A small network was trained on invented records. Each row is its activation on one of them, seen along a few directions.
Here are examples, each followed by its value of one field, PEPAR.
Records without PEPAR are marked none.
The largest differences between rows may come from other fields.
In the rows, 500 means zero.
Random noise pushes rows far along 9 fixed directions. That doesn't count. These rows show it; they differ only by the noise:
[560 562 487 521 520 566 418 578 387 475 373 431 281 420 592 399 368 343
 604 345 405 321 701 433 481 627 504 493 532 359 466 512 639]
[381 621 390 493 532 661 398 495 646 376 496 479 525 385 561 432 638 413
 395 502 457 574 438 633 445 417 440 385 419 523 608 229 673]
[488 494 519 461 613 671 456 439 467 429 471 664 749 470 559 447 764 635
 450 490 542 511 483 651 586 436 471 487 319 430 588 380 583]
[432 472 545 556 540 604 514 443 414 447 618 568 750 511 528 456 731 643
 451 589 444 522 505 562 645 358 541 485 468 547 518 420 517]
[447 374 568 671 586 453 598 565 299 546 617 516 560 619 341 575 500 715
 485 617 353 471 574 385 770 495 481 493 629 515 675 576 322]
[662 184 611 660 481 504 465 516 573 528 510 648 425 403 428 530 396 635
 455 283 464 655 560 371 402 607 612 604 689 512 743 510 680]
[435 536 470 685 429 403 560 572 661 512 573 498 458 637 300 633 465 551
 363 603 455 687 391 534 559 452 441 411 642 581 759 525 475]
[563 409 535 650 227 495 576 487 614 614 521 422 479 536 437 488 542 446
 409 363 462 602 365 528 425 310 659 553 567 508 522 583 611]
[538 316 552 583 451 638 419 468 482 452 553 478 468 299 603 368 516 473
 502 321 376 516 590 400 400 457 653 560 601 538 492 365 725]
[431 725 570 476 668 504 119 556 388  82 554 841 497 412 664 441 402 477
 601 604 594 437 725 416 431 710 216 586 365 581 509 549 615]
[428 486 511 651 391 506 498 487 674 423 596 509 541 532 422 524 553 518
 396 541 468 704 392 541 469 368 508 441 612 624 629 452 595]

[412 590 602 519 587 470 433 549 408 284 277 631 430 701 366 520 374 517
 656 515 657 429 427 469 574 579 103 449 326 341 576 769 285] | kera
[627 664 468 427 549 450 387 545 392 560 587 686 572 424 642 508 540 515
 452 538 547 373 653 547 505 647 567 640 365 484 447 523 589] | faro
[549 498 556 632 439 402 577 501 621 531 574 625 596 655 344 643 493 633
 413 575 544 684 437 545 542 488 496 487 602 568 653 619 515] | kera
[385 477 534 510 689 466 206 620 310 273 710 735 446 306 497 493 381 592
 463 590 446 434 600 260 495 671 274 649 381 629 695 422 403] | nisim
[550 592 418 387 600 434 496 509 437 594 580 511 533 478 602 562 501 503
 455 606 495 440 644 525 540 604 571 550 493 527 460 436 484] | fito
[493 476 539 544 747 521 768 469 445 560 350 534 686 804 315 642 601 786
 575 659 532 539 565 671 874 584 394 251 596 324 679 591 313] | muram
[326 383 372 382 889 800 594 565 351 458 166 117 202 352 477 340 417 409
 721 369 251 267 667 444 698 669 358 130 588 205 609 146 407] | pina
[483 399 548 515 582 501 532 484 473 438 440 532 510 570 443 541 458 579
 561 513 534 535 500 456 554 537 411 485 541 476 545 540 413] | nif
[652 637 434 412 470 531 563 474 559 666 387 496 541 512 599 494 613 447
 481 430 562 451 562 706 502 542 651 476 421 364 437 507 645] | pina
[574 317 764 721 435 387 627 404 630 389 570 700 677 730 322 571 487 765
 570 563 580 807 486 468 564 464 582 413 866 641 562 743 550] | nisim
[403 270 421 466 597 578 412 545 594 438 448 305 180 255 478 457 290 379
 513 353 375 560 492 304 332 593 433 456 614 533 644 237 501] | fito
[505 241 601 477 368 583 512 486 150 645 536 548 724 472 472 427 726 649
 479 361 482 260 319 399 586 237 553 817  94 404 419 663 259] | loruv
[469 445 518 560 555 358 376 569 477 404 648 591 373 437 474 581 275 536
 503 595 481 549 592 294 438 658 421 601 617 665 577 543 438] | muram
[522 440 572 519 592 422 427 494 293 458 746 649 633 449 589 526 492 643
 509 644 457 451 683 344 579 573 565 662 565 655 419 526 449] | nif
[698 352 650 509 714 354 471 564 195 554 467 730 436 544 479 578 254 716
 657 474 544 332 785 265 612 845 451 661 573 410 542 749 356] | misud
[438 865 336 420 472 355 473 606 470 606 513 418 395 598 502 581 442 345
 433 680 532 356 458 567 527 531 356 515 320 493 448 565 335] | misud
[600 637 427 393 666 486 435 472 713 463 418 669 529 488 585 579 528 510
 442 522 648 637 581 662 417 702 477 405 533 493 621 348 668] | tudun
[354 443 471 416 561 583 480 515 404 474 389 478 527 519 409 484 598 518
 480 483 548 422 285 505 568 383 288 524 185 375 601 492 248] | tudun
[503 430 451 532 402 376 562 558 435 697 670 446 493 507 418 594 504 540
 356 570 423 491 430 431 549 423 613 638 482 571 569 540 348] | none
[555 530 471 420 634 521 291 587 422 441 532 665 415 315 566 493 404 483
 467 437 493 421 627 403 414 693 425 629 372 488 613 415 595] | nopi
[389 546 438 455 663 606 423 608 329 455 376 501 397 441 453 455 474 490
 526 475 427 306 516 465 611 577 298 475 291 335 639 447 391] | faro
[559 450 531 464 350 463 537 514 396 612 404 398 398 535 501 456 456 387
 555 369 523 368 437 442 467 425 556 619 395 381 365 686 405] | none
[457 345 448 569 742 734 771 462 466 619 382 267 569 510 438 433 688 642
 517 470 258 493 606 605 803 477 658 149 778 348 644 165 557] | nopi
[554 651 342 588 346 385 550 644 528 747 631 333 326 457 466 565 418 364
 351 512 338 414 522 491 484 515 661 528 583 546 530 452 550] | loruv

Here are new rows. What is PEPAR for each?
[463 350 510 621 502 469 407 580 676 404 513 593 318 411 331 557 309 538
 404 420 470 689 405 388 380 580 394 502 598 561 817 459 576] | faro
[624 482 486 410 608 632 639 448 468 604 293 387 485 514 595 440 553 461
 625 372 489 402 647 616 574 592 604 380 583 288 389 425 598] | nif
[568 609 478 485 589 596 686 452 486 603 354 383 552 588 544 421 631 504
 563 482 454 428 608 692 686 516 632 257 628 319 428 426 593] | nisim
[552 449 534 632 451 553 678 439 680 535 444 381 495 590 424 516 487 507
 527 456 432 668 534 573 530 467 637 290 811 494 525 463 678] | kera
[330 632 363 444 625 547 427 586 385 443 480 373 386 440 510 479 450 403
 493 581 411 335 484 442 550 513 303 450 365 481 526 331 348] | nif
[617 545 541 463 619 586 650 403 416 555 413 443 618 566 626 451 560 553
 672 519 480 414 757 600 639 586 657 345 671 406 292 498 610] | misud
[726 582 398 430 594 448 444 570 709 587 328 618 306 429 536 609 320 450
 480 362 608 545 634 598 328 846 495 483 542 394 660 452 721] | muram
[411 730 456 524 388 373 277 616 456 391 684 702 503 481 484 568 445 453
 375 643 549 449 427 471 424 486 315 702 228 619 564 636 448] | faro
[397 285 652 604 461 569 407 423 577 239 493 576 504 471 447 438 445 540
 580 428 552 675 398 374 393 418 381 502 557 583 537 552 515] | kera
[503 751 438 417 396 420 310 579 437 470 602 561 430 410 615 470 445 331
 470 544 518 368 545 472 377 529 478 664 303 567 375 574 552] | pina
[802 402 551 498 417 393 507 487 585 700 522 687 520 444 556 550 483 580
 442 346 588 567 591 523 372 647 768 669 582 500 521 604 699] | pina
[471 340 633 674 281 405 630 558 397 558 396 342 298 683 267 476 331 461
 591 372 460 446 331 345 565 363 433 522 556 382 509 840 269] | nisim
